A small network was shown many inputs. Here are its activations along a few directions, one row for each input.
Each table varies a few parts of the input and shows all the possible inputs, shuffled.
Descriptions start from the smaller parts, as in this example, which fits no table here: ring(5) and (point or (values(2) and line(4)) or ring(11)).
Shared parts are said once, and a part with two or three values counts as separate values.
In the rows, zero is written as 128.

Other details of the inputs shift rows strongly along two fixed directions, in all tables alike. That doesn't count.
To show where, the next rows are all for the same input, with only those details redrawn:
[136 126 130 118 115 128 109 120 125 118 143 136 125 116 139]
[160 160 118 105 161 140 176 171 129 146 101 111 161 138 150]
[ 38  97  93 192 134 116 129  90 156  52 163  30  60 155 101]
[139 154 110 121 165 137 181 165 136 132 105  87 147 147 141]

Rows:
r1: [131 125 133 113 120 122 110 115 125 117 143 139 130 121 136]
r2: [144 156 130 115 158 137 180 158 130 167  90 118 160 145 130]
r3: [129 118 140 137 113 128 114 112 124 139 123 154 123 129 121]
r4: [140 122 131 121 121 119 107 115 124 117 140 140 128 125 139]
r5: [118 120 142 133 111 136 119 116 122 136 123 159 124 125 116]
r6: [133 124 130 121 114 133 111 124 123 114 139 143 123 117 137]
r7: [117 122 119 131 130 118 106 118 136 115 157 105 109 119 121]
r8: [124 115 138 144 110 136 119 118 120 133 117 167 120 131 117]
r9: [133 121 140 130 118 119 108 109 127 145 132 141 124 126 123]
r10: [165 157 117 106 170 126 170 164 131 150 103 108 164 146 147]
r11: [120 121 143 130 112 131 117 112 124 139 126 153 125 124 119]
r12: [129 123 133 117 119 126 112 119 123 114 139 146 129 122 134]
r13: [137 120 130 124 120 124 109 119 122 114 136 147 127 126 137]
r14: [138 128 128 115 119 124 106 119 128 123 148 132 125 114 137]
r15: [131 120 141 133 114 123 112 109 126 141 127 147 124 128 124]
r16: [120 119 137 140 105 147 121 124 120 134 120 162 117 121 118]
r17: [126 116 139 141 112 132 117 115 122 136 120 160 121 130 119]
r18: [127 121 132 120 118 131 114 123 121 110 135 152 128 123 131]
r19: [135 121 139 127 123 115 103 113 128 150 136 138 122 122 117]
r20: [130 120 128 127 112 142 115 131 119 107 133 155 121 119 133]
r21: [127 124 140 130 109 133 114 114 125 142 131 143 121 118 124]
r22: [124 123 139 134 108 138 116 118 124 139 127 149 120 119 122]
r23: [160 160 118 105 161 140 176 171 129 146 101 111 161 138 150]
r24: [148 156 128 109 167 129 170 162 133 175  99 109 157 140 124]
r25: [130 122 134 130 105 110 107 132 125 132 139 128 137  97 128]
r26: [157 160 119  99 169 129 173 164 132 150 106 107 166 141 144]
r27: [ 40 121  76 193 185 133 209 145 158  62 110  10  91 191  97]
r28: [135 118 129 127 119 128 111 122 120 110 132 153 125 127 135]
r29: [122 121 138 137 106 143 118 121 122 137 124 156 118 120 119]
r30: [125 124 142 122 117 122 111 109 127 145 134 140 126 121 121]
r31: [ 30  96 100 201 137 112 125  88 160  83 160  25  52 153  78]
r32: [145 151 107 121 180 120 170 162 140 142 112  83 148 151 131]
r33: [133 118 134 133 111 100 105 126 125 133 136 131 140 107 128]
r34: [116 118 141 136 109 140 122 118 120 133 119 165 123 126 114]
r35: [148 155 124 113 155 114 174 176 129 159  96 103 177 125 135]
r36: [129 126 139 126 112 129 110 114 127 146 135 137 121 116 123]
r37: [131 122 129 124 113 138 113 128 121 111 136 149 122 118 135]
r38: [135 127 130 110 129 114 102 118 129 128 152 132 129 115 127]
r39: [134 116 128 130 118 133 113 125 118 106 129 159 124 128 133]
Question: The inputs of r16 and r8 match in every part but one. If r37 is changed in the same way as r16 into r8, which row does it become?
Answer: r28
Question: What is each input in this table made of?
Answer: values(3) and (point or (values(2) and line(6)))
Question: Which other rows does r6 become when the line(6) part takes its other values? List them by row number.
Answer: r7, r14, r20, r23, r37
Question: Which other rows does r27 become when the values(2) part takes its other values? List them by row number.
Answer: r34

Rows:
r40: [153 170  82  93 196 146 203 202 135  96 110  63 163 149 163]
r41: [125 160 108 137 184 135 220 189 138 155  76  98 168 159 118]
r42: [130 164 118 130 174 158 218 179 135 163  69  82 142 165 132]
r43: [118  97 130 162  76 132  70  80 127  98 164 149  80 112 132]
r44: [226 149 151  80 121 146 106 148 104 178 113 234 169 112 163]
r45: [ 23 102  97 201 164 124 176  93 157  76 121  21  61 199  85]
r46: [114 100 143 127 101  69  48  61 138 129 187 109 108 101 116]
r47: [ 86  95 140 160  64 119  81  89 124 106 159 153 101  92 113]
r48: [125 164 119 127 184 149 220 161 139 161  71  91 162 177 122]
r49: [226 148 146  79 113 154 106 154 101 181 113 226 167 101 162]
r50: [152 171 110 110 206  97 188 176 154 182 107  43 166 149 125]
r51: [ 93  94 147 141  96 129  72  73 124 110 157 165  76 128 104]
r52: [124 170 118 132 170 161 221 175 141 165  74  81 154 157 127]
r53: [ 86  89 141 154  79 107  80  75 122 101 156 163 109 112 108]
r54: [115 106 120 116  83 123  63  96 123  45 194 128  97  92 159]
r55: [ 17 111  95 205 166 134 176 100 166  80 132  25  65 187  73]
r56: [206 137 168  80 104 129 113 154  92 176  88 232 191 105 156]
r57: [ 86  91 134 154  77 121  76  91 122 105 162 159  99  97 101]
r58: [114 103 137 127  99  83  44  78 137 133 194 105  98  87 109]
r59: [135 156 114 146 165 142 216 200 131 148  60  81 160 152 134]
r60: [156 158 100 140 190 141 211 168 138 145  75  89 155 183 144]
r61: [224 155 143  33 123 131 104 153  98 124 136 208 195  97 197]
r62: [222 163 164  55 110 103  90 148 115 217 136 170 189  67 165]
r63: [ 93  93 142 141  89 138  72  79 121 112 158 157  74 118 103]
r64: [ 17 110  90 204 159 142 176 106 163  82 132  17  64 176  72]
r65: [ 97  84 144 159  86 114  67  92 120  94 150 166  93 114 106]
r66: [206 140 161  80 102 143 109 171  92 180  94 229 181  89 148]
r67: [115 102 119 111 103 116  58  92 125  43 197 142  98 106 147]
Question: The inputs of r53 and r57 match in every part but one. If r45 is changed in the same way as r53 into r57, which row does it become?
Answer: r63
Question: What is each input in this table made of?
Answer: line(4) and (values(2) or ring(5))
Question: A walk changes only the line(4) part. It starts at r54 and steps to r40. List the rest of the walk in order.
Answer: r67, r61
Question: Which other rows does r47 become when the ring(5) part takes its other values? List them by row number.
Answer: r42, r43, r52, r59

Rows:
r68: [190 143 144  95 115 143 121 150 107 148 109 203 167 112 159]
r69: [140 151 119 132 159 125 173 162 140 160 101  81 144 142 128]
r70: [136 156 100 108 169 153 187 172 132 105 114  96 143 150 152]
r71: [104  94 149 142  79 127  80  89 111 109 142 180 110 112 112]
r72: [125 101 144 139  85 103  65  84 127 128 164 151 110 101 122]
r73: [135 144 112 144 157 142 188 163 133 131  86 110 145 155 135]
r74: [143 153 115 126 165 125 170 164 140 152 107  77 146 141 132]
r75: [189 144 154  97 112 119 115 141 113 191 113 183 170 102 145]
r76: [ 74 106  93 173 140 125 135 112 143  51 150  74  85 156 120]
r77: [131 143 116 143 153 150 187 167 129 140  82 108 137 152 129]
r78: [ 80 111  99 161 145 106 119 108 151  81 164  40  84 140 111]
r79: [ 77 106  88 166 143 123 134 114 144  45 155  71  85 157 125]
r80: [121 100 140 137  83 135  72  97 117  95 154 171  98 108 132]
r81: [144 162 103  99 176 127 172 162 141 133 126  67 150 136 144]
r82: [129 148 116 130 161 139 188 164 130 120  90 105 152 155 138]
r83: [190 148 151  70 125 114 108 144 114 167 127 172 181  98 156]
r84: [134 151 119 121 166 114 174 158 140 148 105  79 159 144 132]
r85: [118 108 134 118  87 140  75  95 117  81 172 166 101 105 140]
r86: [123 102 136 131  87 134  70  99 117  87 161 169  98 108 135]
r87: [188 146 156  92 110 126 112 146 112 194 112 179 162  98 144]
r88: [150 153 104 117 178 114 169 162 141 136 118  75 155 143 141]
r89: [116 102 141 127  87 124  74  93 115  82 159 171 111 110 135]
r90: [126 150 116 134 152 157 192 162 133 134  91 106 140 149 135]
r91: [175 138 156  95 106 141 129 145 102 161  97 205 169 111 147]
r92: [118 154 125 130 162 133 179 160 141 172 100  97 144 138 108]
r93: [128 103 140 133  90 103  61  86 127 120 170 148 112 100 126]
r94: [114 102 150 141  84 112  64  90 121 141 156 154 101  98 109]
r95: [175 143 153  93 103 158 131 146 105 167 103 203 160 105 150]
r96: [106 100 154 136  85 101  68  84 120 137 154 157 114 101 110]
r97: [118 146 118 137 152 159 191 162 128 145  86 111 142 150 121]
r98: [ 51 103 122 178 137 100 132 103 150 112 140  70  92 144  81]
r99: [134 151 107 117 170 137 185 169 129 105 102 100 153 156 146]
r100: [194 146 139  77 121 149 116 159 105 137 121 196 161 108 167]
r101: [128 148 125 132 158 115 179 155 137 163  94  86 155 145 124]
r102: [166 141 153  92 109 160 128 150 107 171 104 211 161 106 131]
r103: [132 155 126 122 176 155 183 132 140 169  95 109 128 176 119]
r104: [ 66 115 108 168 132 116 128 100 154  97 157  46  86 138 104]
r105: [127 146 122 140 167 119 176 161 140 169  97 101 148 144 108]
r106: [144 151  98 115 172 146 180 177 131 104 109  96 140 154 151]
r107: [194 149 147  63 129 112 107 145 113 160 132 170 181  97 160]
r108: [207 149 135  64 134 113 104 148 115 157 139 169 176  98 165]
r109: [110 102 152 139  90 111  65  93 125 142 157 162 100  97 100]
r110: [ 74 109  98 149 150  93 122 103 152  71 166  39  97 142 116]
r111: [128 140 113 147 156 145 187 163 127 141  82 115 146 156 121]
r112: [140 149 105 133 167 142 183 168 132 114  98 105 148 156 143]
r113: [ 82 111  94 154 149 104 118 109 151  75 169  36  84 139 115]
r114: [118  98 143 143  78 135  76  95 118 104 148 173  96 108 127]
r115: [128 156 122 130 153 132 180 155 139 168 100  84 145 139 124]
r116: [192 146 159  84 134 149 115 122 113 193 107 204 145 136 138]
r117: [111  98 147 138  78 125  80  88 116  99 146 175 108 110 126]
r118: [123 155 123 132 156 134 179 156 136 172  98  89 145 138 117]
r119: [123 141 117 141 158 152 184 171 130 144  83 118 138 153 111]
r120: [167 136 156  93 113 142 127 149 104 164  98 213 170 113 129]
r121: [175 136 149 102 114 145 124 151 106 167 100 215 166 113 131]
r122: [130 106 140 123  93 109  57  92 125 115 175 140 105  96 128]
r123: [116 102 151 130  83 100  67  83 126 126 161 149 115 100 121]
r124: [ 69 117 104 161 137 114 126 102 153  89 162  43  87 137 108]
r125: [136 151 102 110 173 136 185 171 130  99 107  98 153 156 151]
r126: [113 106 141 131  80 142  78  92 119  96 159 170 101 104 132]
r127: [ 78 108 101 172 143 100 122 103 153  86 159  48  92 144 109]
r128: [193 144 157  88 136 142 117 118 114 191 107 207 153 139 139]
r129: [ 64 105 121 171 150 122 134  73 149 107 135  82  75 182  91]
r130: [116 108 138 125  84 141  76  94 118  88 166 168 101 105 136]
r131: [ 65  98 106 193 124 127 142 105 142  82 127  84  83 155 102]
r132: [116 110 147 129  79 117  69  83 128 132 167 146 105  95 121]
r133: [115 100 147 145  86 105  66  85 122 139 157 159 109 102 110]
r134: [111  95 144 146  78 138  75  95 113 114 143 178  98 109 114]
r135: [ 72 117 100 155 142 113 125 102 153  82 168  39  87 136 112]
Question: The inputs of r72 and r69 match in every part but one. If r75 is changed in the same way as r72 into r69, which row does it become?
Answer: r87
Question: The inputs of r105 and r92 match in every part but one. If r131 is changed in the same way as r105 into r92, which row does it become?
Answer: r95
Question: What is each input in this table made of?
Answer: line(4) and (point or (values(2) and line(8)))
Question: Which other rows does r97 become when the values(2) part takes its other values? List them by row number.
Answer: r118
Question: A walk changes only the line(4) part. It starts at r125 and steps to r79. List the rest of the walk in order.
Answer: r106, r70
Question: Which other rows does r74 become when the line(4) part takes its other values? List them by row number.
Answer: r84, r93, r104
Question: Which other rows does r112 become when the values(2) part takes its other values? List them by row number.
Answer: r127

Rows:
r136: [110 131 118 148 143 130 158 141 136 130 112  99 127 142 117]
r137: [124 113 142 133 107 133 105 105 120 129 129 166 116 127 120]
r138: [126 117 138 129 102 126 100 115 123 128 141 150 121 109 125]
r139: [117 137 112 133 149 135 155 139 137 115 124  92 123 144 130]
r140: [133 121 140 118 114 111  91 105 129 139 151 136 122 112 126]
r141: [113 132 117 143 149 137 158 136 135 124 113 104 121 151 120]
r142: [105 129 123 153 141 130 162 137 134 135 104 106 127 147 112]
r143: [118 135 111 131 153 128 153 140 137 109 126  93 128 144 132]
r144: [122 114 142 135 101 126 103 111 121 133 133 158 122 114 119]
r145: [123 132 109 135 154 121 151 140 137 107 124  92 130 147 134]
r146: [131 121 135 122 109 133 101 112 123 120 145 149 116 116 133]
r147: [227 180 144  52 150 139 164 200 106 195  84 184 216 106 172]
r148: [114 136 114 137 143 129 154 144 137 121 123  87 128 134 127]
r149: [113 135 115 141 142 131 156 143 137 125 120  90 126 136 124]
r150: [126 115 140 131 108 133 103 107 121 127 133 162 117 125 122]
r151: [137 122 136 115 121 119  93  99 128 133 152 141 118 122 129]
r152: [135 116 132 124 109 110  95 118 122 114 147 142 130 109 135]
r153: [129 118 136 125 109 133 102 111 122 122 141 154 116 119 128]
Question: The inputs of r138 and r153 match in every part but one. If r144 is changed in the same way as r138 into r153, which row does it become?
Answer: r150
Question: What is each input in this table made of?
Answer: values(2) and (point or line(8))
